A small network was shown many inputs. Here are its activations along a few directions, one row for each input.
In each table, some parts of the input vary, and every possible input appears once, in random order.
Descriptions start from the smaller parts, as in this example, which fits no table here: one of 2 separate values, together with either a single point or one of 9 places around a ring or (one of 6 places along a line, together with one of 8 places around a ring).
Shared parts are said once, and a part with two or three values counts as separate values.
(in the rows, 128 means zero)

Other details of the inputs shift rows strongly along two fixed directions, in all tables alike. That doesn't count.

Table:
x1: [123 165  45 106  95  30 136 126 125 172 227]
x2: [115 114  87 108 100  39 118 103 137 166 189]
x3: [110 101 151 108 213 153 147 130 119 106 117]
x4: [131 165 106 132 146 103 126 100 111 133 119]
x5: [134 137 147 124 142 139 129 100  93 104  96]
x6: [114 112 129 139 158 171 168 250 159 164 131]
x7: [123 140 107 115 132  80 133  78  89 118 137]
x8: [129 115 165 118 135 178 127 121 117  97  65]
x9: [156 145 157 134 131 158 123  77 103  92 141]
x10: [150 126 161 148 115 180 130 118 117  93 111]
x11: [120 102 180 128 188 203 152 145 133 104 123]
x12: [123 119 105 131 101 140 150 241 149 164  68]
x13: [136 166 119 143 140 106 117   5  89  85 182]
x14: [126 134 114  98 134 103 133 106 118 132 120]
x15: [ 89 153  68 132 172  54 143 184 154 172 198]
x16: [123 127 148 105 148 126 123  30  85  80 114]
x17: [157 152 166 162 136 201 120 103 122  91  99]
x18: [150 132 154 119 125 162 125  88 122  99 134]
x19: [131 132 133 143  92 140 128 237 169 151  92]
x20: [124 124 113 129 105 144 143 233 145 161  69]
x21: [138 125 114 145  84 165 145 232 160 153 106]
x22: [127 111 140 101 148 111 110  26  78 112 139]
x23: [132 140 167 138 125 135 109 100 114  88 120]
x24: [121  73 157 120 205 174 140 155 122 134 110]
x25: [129 139 135 111 119  98 117 107 137 120 144]
x26: [129 151 149 161 126 147 112 116 134 100 102]
x27: [136 127 120 128 114 146 144 222 145 159  70]
x28: [134  85 152 125 127 162 130 121 117 126  75]
x29: [128  81 179 133 187 201 144 133 125 129 141]
x30: [135 111 183 140 121 173 124 113 137  80  81]
x31: [ 91 123 100 103 177  68 144 160 148 152 195]
x32: [122 130 167 160 193 202 148 142 125 105 126]
x33: [145 153 176 165 137 173 109 120 136  94  81]
x34: [129 120 128 151  87 135 138 233 170 146  87]
x35: [107 140  80 104  95  47 127 138 151 155 174]
x36: [136 154 106 153 117 122 133  92 124 116 151]
x37: [117  79 176 131 189 169 129 156 139 129 129]
x38: [136  87 163 123 134 171 121 104 107 117  74]
x39: [117 106 161 127 212 171 147 151 110 103 103]
x40: [129  88 139 135  89 149 120 213 171 165  92]
x41: [147 111 170 138 117 197 134 107 128  83  96]
x42: [137  97 139 129  94 146 119 224 177 178  95]
x43: [126 117  68 106  93  58 132 101 131 175 208]
x44: [110 142  68  87 117  53 137 127 126 163 155]
x45: [111 147  83  99 100  43 122 134 150 157 180]
x46: [142 117 137 114 121 131 112  60 110 128 171]
x47: [119 174  42 130  96  59 132 149 145 178 198]
x48: [133  98 169 130 113 158 104 138 140 128 104]
x49: [108 161  42 127 116  38 143 139 131 174 153]
x50: [144  95 151 131 106 182 122 129 132 131 119]
x51: [115 124 146 147 211 175 143 168 125 114  94]
x52: [134 136 129 113 116 132 123  84 117 108 158]
x53: [135  92 119 116 109 150 135 221 155 187  74]
x54: [139 108 121 117 109 120 120  75 115 136 170]
x55: [126 146 121 147 135 145 129 132 119 121  84]
x56: [125 141 117 168  97 143 128 228 177 151  83]
x57: [138 101 170 129 116 155 105 135 140 130 105]
x58: [126 168 123 147 128 101 108 101 129 118 143]
x59: [131 145 149 166 126 141 119 112 135  97 101]
x60: [125 136 106 154 116 147 139 207 149 154  64]
x61: [124 144 107 149 117 153 135 217 151 159  66]
x62: [123 148 120 162 100 146 122 231 176 154  86]
x63: [ 89 138  70 108 167  30 147 175 142 174 219]
x64: [120 154  35 113  85  23 147 140 135 178 220]
x65: [127 106 137 104 145 111 114  28  80 112 137]
x66: [122 144 118 129 114  73 118  95 118 115 161]
x67: [150 132 170 144 124 189 122 103 108  85 115]
x68: [153 121 150 112 136 131 109  13  93 108 178]
x69: [122 147 123 127 117  81 117  88 113 109 161]
x70: [137 113 125 113 111 124 114  80 115 139 173]
x71: [108 147  44 104 109  17 148 132 118 170 174]
x72: [126 124 151 108 151 124 125  20  82  75 115]
x73: [139  95 166 119 139 174 118 107 109 121  77]
x74: [128 131 168 120 136 117 108  22 102  66 139]
x75: [130 112 164 117 136 110  95  13  91  92 158]
x76: [152 151 168 163 135 202 117  93 117  84 102]
x77: [123 164  94 132 137 100 126 118 116 140 122]
x78: [142 130 156 119 132 144 119  11  94  67 155]
x79: [133 159 107 149 119 127 126  97 122 118 153]
x80: [119 106 109 121 101 143 154 222 162 157  63]
x81: [123 139  78 105  97  81 134 116 133 146 187]
x82: [138 133 139 142  99 143 128 226 167 149  92]
x83: [144 132 153 120 122 163 122  86 119  95 136]
x84: [106 144  80 101  95  45 122 145 152 160 178]
Each input here is: one of 3 separate values, together with one of 4 places along a line, together with either a single point or one of 6 places along a line.
Q: The inputs of x72 and x74 match in every part but the choice among 3 separate values. If x73 is changed in the same way as x72 into x74, which row does it become?
A: x57
Q: The inputs of x49 and x59 match in every part but the choice among 3 separate values. If x51 is changed in the same way as x49 into x59, which row does it become?
A: x15
Q: Which other rows agree with x41 in the choice among 3 separate values and the place on the line of 4? List them by row number.
A: x11, x18, x52, x78, x81, x83
Q: Change only the place on the line of 4 in x18. List by row number the other rows that result.
A: x9, x17, x68
Q: Change only the place on the line of 6 in x61. List by row number the other rows that result.
A: x4, x49, x55, x60, x77
Q: Start at x25 and move only the place on the line of 6, one step at a time. The first step leads to x45. Which rows follow, in order?
A: x84, x35, x74, x30
Q: Change only the choice among 3 separate values in x39. List by row number the other rows that result.
A: x6, x63
Q: Change only the place on the line of 4 in x81. List by row number the other rows that result.
A: x21, x50, x79

Table:
x85: [112 112  88 115 112  99 139 203 152 175 130]
x86: [131 129 170 124 154 141 115  58  93  80 129]
x87: [134 128 160 130 140 152 119 109 124 101 122]
x88: [120 121 115 113 134 105 126  88 118 128 165]
x89: [126 148 116 118 148 104 125  60  96 117 162]
x90: [137 119 172 160 132 209 137 192 150 113  51]
x91: [122 129  91 134 105 108 139 198 159 165 143]
x92: [118 130 102 119 114 103 130 158 145 154 159]
x93: [117 120 128 120 139 109 123  98 123 126 142]
x94: [142 117 172 158 128 200 129 190 154 113  69]
x95: [133 119 138 112 145 117 125  79 112 118 146]
x96: [142 108 171 144 124 205 129 192 149 128  78]
x97: [125 143 115 129 141 102 127 107 114 117 141]
x98: [132 116 175 158 130 194 130 177 149 112  65]
x99: [131 120 126 106 145 102 126  58  97 124 169]
x100: [134  99 159 137 131 187 130 160 137 127  90]
x101: [130 140 119 133 137 118 127 100 115 126 150]
x102: [132 120 161 149 137 196 134 189 136 114  47]
x103: [155 141 155 139  81 137  89  40 106  89 102]
x104: [120 111 100 109 119 102 141 187 142 170 129]
x105: [126 120 145 110 152 112 124  49  98 107 148]
x106: [116 142  64 127 106  80 144 191 157 177 162]
x107: [129 137 156 136 155 126 117  53  94  85 137]
x108: [137 111 156 114 151 139 122  47  95  96 143]
x109: [138 151  77 123  35  84 129 157 151 159 135]
x110: [134 103 160 136 132 181 127 161 144 118  86]
x111: [119 135 132 122 133 110 123 114 128 126 145]
x112: [121 146 104 121 138 105 131  90 111 124 156]
x113: [109 148  70 120 115  78 143 191 151 177 140]
x114: [135 142 150 134 152 151 124  86 110  93 112]
x115: [117 140  80 125 112  81 135 164 145 173 170]
x116: [120 153  68 123 119  59 135 150 143 164 175]
Q: What is each input in this table made of?
A: either one of 2 separate values or (one of 5 places along a line, together with one of 6 places along a line)

Table:
x117: [133 145 118 118 121 100 128  67 109 100 141]
x118: [120 149  57 114  86  75 148 181 153 174 145]
x119: [115 145  68 124  76  80 137 181 162 173 161]
x120: [141 149 116 125 112 115 123  84 101 120 146]
x121: [146 132 131 136 109 168 137 155 132 126  79]
x122: [141  61 148  67  90 113  96  13  96 124 151]
x123: [128 148 135 119 133  88 117  44  97  94 138]
x124: [139 112 146 147 144 187 138 155 123 128 104]
x125: [121 128 111 125 163 114 130  97 106 134 143]
x126: [143 126 144 142  98 166 128 169 137 115  91]
x127: [129 133 158 123 164 110 112  53 111  95 181]
x128: [121 128  78 131 123  92 135 191 166 193 176]
x129: [133 150 135 130 112 114 109  72 121 109 159]
x130: [136 107 174 136 156 199 139 160 134  98  74]
x131: [136 117 147 136 141 184 142 168 126 131 100]
x132: [130 107 176 148 142 210 141 168 144 107  89]
x133: [119 124 130 124 145 110 132 109 127 117 170]
x134: [137 146 146 129 122 107 100  49 113  92 165]
x135: [116 127  91 122 120  82 136 199 168 177 178]
x136: [113 115 150 131 159 150 129 149 130 121  96]
x137: [111 129 135 112 173  82 116  66 100 107 156]
x138: [140 131 142 140 113 165 130 160 131 129  67]
x139: [131 123 161 145 121 146 118 148 137 110  70]
x140: [143 147 114 129 130 112 121  40  94 106 146]
x141: [125 119 144 128 157 167 136 154 121 128  90]
x142: [133 122 174 151 119 183 124 159 140 107  45]
x143: [132 115 156 142 144 184 137 154 136 123 110]
x144: [128 102 173 155 167 195 124 152 127 114  65]
x145: [115 127  69 129 122  88 145 181 155 187 178]
x146: [132  46 145  69 114 109 124  82 112 161 156]
x147: [111 129  66 107 125  77 153 199 152 176 159]
x148: [128 153 130 121 140  81 108  28  88 105 143]
x149: [145 124 169 148 106 205 131 149 127  98  69]
x150: [116 140  78 126  77  76 131 195 168 170 157]
x151: [134 151 127 127 119 108 113  41 100 103 165]
x152: [115 129 118 109 161  97 128 102 110 120 147]
x153: [129 124 165 144 121 144 117 149 140 111  70]
x154: [121 138 116 106 165 106 136  55  96 105 168]
x155: [137 125 153 157 125 158 116 126 125 117  73]
x156: [121 142  89 128  80  79 119 195 173 172 159]
x157: [123 143  73 122  77  75 137 198 155 174 150]
x158: [128 128 105 123 157 120 138  96 110 132 152]
x159: [120 116 148 133 158 157 127 165 132 134  87]
x160: [104 128 129 115 171  76 117  82 111 113 157]
x161: [126 130 137 117 157 111 133  65  94  99 170]
x162: [128 115 156 132 143 163 137 157 128 116 115]
x163: [139 148 131 139 120 115  99  45 109 110 166]
x164: [121 144  65 114  86  68 142 190 160 171 143]
x165: [132 103 184 147 144 198 134 170 149 104  91]
x166: [136 123 153 146 101 167 121 153 147 107  99]
x167: [132 118 167 141 146 176 132 142 142 115 121]
x168: [124 110 167 135 156 201 138 169 131 110  63]
x169: [147 129 136 151 103 174 124 145 125 125  95]
x170: [116 142  66 117  89  62 138 199 156 178 134]
x171: [147 135 152 147 102 173 114 158 147 130  99]
x172: [121 133  84 122 122  90 139 197 160 191 175]
x173: [121 142  62 134  77  89 131 188 161 186 158]
x174: [113 132 139 110 172 101 123  59  96  97 150]
x175: [126 136 117 111 163 120 137  78 100 118 152]
x176: [131 147 111 130 127  98 119  56  97 119 138]
x177: [126 150 122 120 125 103 125  66 103 108 130]
x178: [128 118 147 132 140 176 143 158 127 121 111]
Q: What is each input in this table made of?
A: one of 2 separate values, together with either a single point or (one of 5 places along a line, together with one of 6 places along a line)
Q: The inputs of x163 and x128 match in every part but the choice among 2 separate values. If x170 is changed in the same way as x163 into x128, which row does it become?
A: x152
Q: The inputs of x160 and x153 match in every part but the choice among 2 separate values. If x146 is changed in the same way as x160 into x153, which row does it become?
A: x122
